These are the activations of a small neural network, seen along a few directions. Each row is one input.
In each table, some parts of the input vary, and every possible input appears once, in random order.
A made-up example of a description, with smaller parts first: one of 2 separate values, together with either a single point or one of 9 places along a line or (one of 4 places along a line, together with one of 5 places around a ring).
Shared parts are said once, and a part with two or three values counts as separate values.
In the rows, zero is written as 128.

Other details of the inputs shift rows strongly along three fixed directions, in all tables alike. That doesn't count.

Table:
r1: [122 134 123 126 120 131 124 113 123 126 128]
r2: [108 129 116 109 104 131 148 101 114 123  93]
r3: [126 116 108 116 161 167 130 191 163 104 137]
r4: [165 141 134 146 114 144 108 117 121 132 143]
r5: [126 131 130 143 127 130 135 118 123 123 123]
r6: [137 124 142 101 137  77 134 134 122 132 136]
r7: [164 132 137 145 112 143 104 118 124 135 143]
r8: [117 124 128 134 126 126 119 113 125 130 120]
r9: [ 91 117 111 104 118 123 174 124 121 114  76]
r10: [103 120 114 116 108 128 150  96 120 131  86]
r11: [124 126 127 132 116 127 128 118 124 138 116]
r12: [138 137 139 167 127 145 109 116 124 124 146]
r13: [147 130 135 159 125 141  98 116 126 135 138]
r14: [138 138 137 163 126 148 109 114 125 133 149]
r15: [160 136 155 151 131 117  85 128 123 139 170]
r16: [130 117 108 110 154 167 135 188 160 116 131]
r17: [144 130 133 128 117 130 137 121 119 118 123]
r18: [143 131 131 125 116 132 138 119 119 126 125]
r19: [118 135 166  91 171  19 149 161 124 134 176]
r20: [110 136 137 112 150  74 137 133 129 139 145]
r21: [129 119  98 116 161 164 130 186 167 122 123]
r22: [147 137 137 163 125 146 113 115 124 134 146]
r23: [ 96 121 114 118 108 133 144  95 122 129  90]
r24: [121 123 128 123 122 125 118 116 123 124 126]
r25: [119 119 123 124 122 128 130 127 125 130 106]
r26: [123 110 101 104 155 167 123 186 168 118 131]
r27: [125 130 130 138 120 130 137 121 120 133 123]
r28: [149 134 139 148 114 145  99 117 125 136 145]
r29: [105 128 113 118 106 128 152 104 115 129  86]
r30: [116 133 146 109 147  73 141 134 123 132 159]
Description of these inputs: one of 5 places along a line, together with either a single point or one of 5 places around a ring.
The inputs of r5 and r21 match in every part but the place on the line of 5. If r17 is changed in the same way as r5 into r21, which row does it become?
> r4
Start at r20 and move only the place on the ring of 5, one step at a time. The first step leads to r1. Which rows follow, in order?
> r2, r29, r21

Table:
r31: [144 110 111 127 122 159 125 130 148 114 112]
r32: [158 139 141 158  99 181 115  97 113 125 148]
r33: [133 107 108 136 162 159 113 175 176 124 139]
r34: [104 113 132 117 126 126 133 128 142 129 119]
r35: [137 143 175 163 131  96 108 110 115 141 187]
r36: [ 96 139 113  95  94 117 168  76  96 106  94]
r37: [126 139 149 150 125 137 124 114 121 137 163]
r38: [111 118 121 131 141 124 149 124 134 120 122]
r39: [136 123 124 118 122 113 141 137 134 129 104]
r40: [130 130 109 165 103 188 107  97 137 122  89]
r41: [ 86 124 112 119 108 117 177  69 105 125  87]
r42: [ 99 120 133 101  90 118 174  84 101 110  88]
r43: [139 121 117  99 133 144 121 174 147 139 131]
r44: [108 130 117 107 164  94 168 173 141 137 130]
r45: [101 120 125 100  79 109 160  92 105 125  74]
r46: [123 111 103 114 154 141 125 151 157 141 131]
r47: [115 130 120 137 134 121 151 138 130 128 109]
r48: [138 131 108 143  87 190  98  99 130 102 104]
r49: [102 132 106 111 121 134 116 113 129 132 118]
r50: [141 143 150 123 127 103 141 140 116 137 159]
r51: [132 133  99 153 104 193 105  94 130 138  92]
r52: [140 118 108 142 156 159 114 191 172 132 129]
r53: [ 89 118 124  97 106 111 149  89 115 145 100]
r54: [162 125 102 114 160 170 104 186 168 132 136]
r55: [166 143 168 152 141  82  94 114 104 136 164]
r56: [119 116 129  92 155  80 168 146 136 113 132]
r57: [140 125 157 106 163  37 138 162 117 139 150]
r58: [140 130 145 163 134 110 108 127 114 142 136]
r59: [151 139 123 170 108 157  95 103 121 159 128]
r60: [133 145 164 119 130  36 154  82  95 140 166]
r61: [166 139 135 140 115 122 106 120 120 153 140]
r62: [166 151 141 153 102 134  71  88 109 139 169]
r63: [106 133 123 125 125 132 152 139 125 134 126]
r64: [135 160 160 148 158  62 123 115 113 149 179]
r65: [126 118 126  92 119 131 132 128 132 137 123]
r66: [140 137 110 151  93 199 112 100 119  93 111]
r67: [123 108 138 105 128 129 134 135 121 116 119]
r68: [108 138 104 132 129 169 130 129 134 112 128]
r69: [163 120 137 165 111 162  97  94 111 121 132]
r70: [119 131 115 132 160 139 137 160 151 118 124]
r71: [114 119 119 137 115 161 122 144 145 131 109]
r72: [ 81 115 126 120  95 117 155  93  95 128  73]
r73: [100 110 136 125 124 137 132 120 122 124 111]
r74: [108 126 107 129 124 159 110 132 148 112 116]
r75: [155 131 114 129 162 165 126 185 161 107 136]
r76: [132 157 161 162 133  88  98 104 110 128 186]
r77: [176 162 152 171 121 134 103  94 108 134 164]
r78: [118 123 136  90 148  93 162 181 137 120 136]
r79: [145 126 112 128 124 159 120 135 146 115 102]
r80: [160 137 142 134 154 102 131 171 137 129 158]
r81: [107 114 136  94 101 104 152  99 119 122 100]
r82: [111 116 124  77 159  87 135 169 132 106 133]
r83: [114 127 120 143 118 168 137 146 134 122 116]
r84: [101 115 130 104  88 115 157  96  89 120  74]
r85: [151 146 153 172 104 127  82  99 110 167 168]
r86: [159 110 101 112 157 169 110 178 168 131 144]
r87: [147 128 166 168 145  80  94 103 110 143 177]
r88: [132 118 114 137 174 159 109 184 159 120 128]
r89: [ 87 120 126  93 160  80 136 151 129 116 130]
r90: [130 130 122  93 155  94 171 174 137 129 129]
The inputs of r76 and r66 match in every part but one. If r89 is changed in the same way as r76 into r66, which row does it become?
> r82
The inputs of r40 and r79 match in every part but one. If r83 is changed in the same way as r40 into r79, which row does it become?
> r78
Describe the family of inputs behind these rows.
> one of 2 separate values, together with one of 5 places along a line, together with either a single point or one of 5 places around a ring
Which other rows does r73 become when the place on the ring of 5 takes its other values? List them by row number.
> r58, r72, r87, r88
Which other rows does r65 become when the choice among 2 separate values takes its other values? List them by row number.
> r53
Start at r86 and move only the place on the line of 5, one step at a time. The first step leads to r31. Which rows follow, in order?
> r69, r56, r60
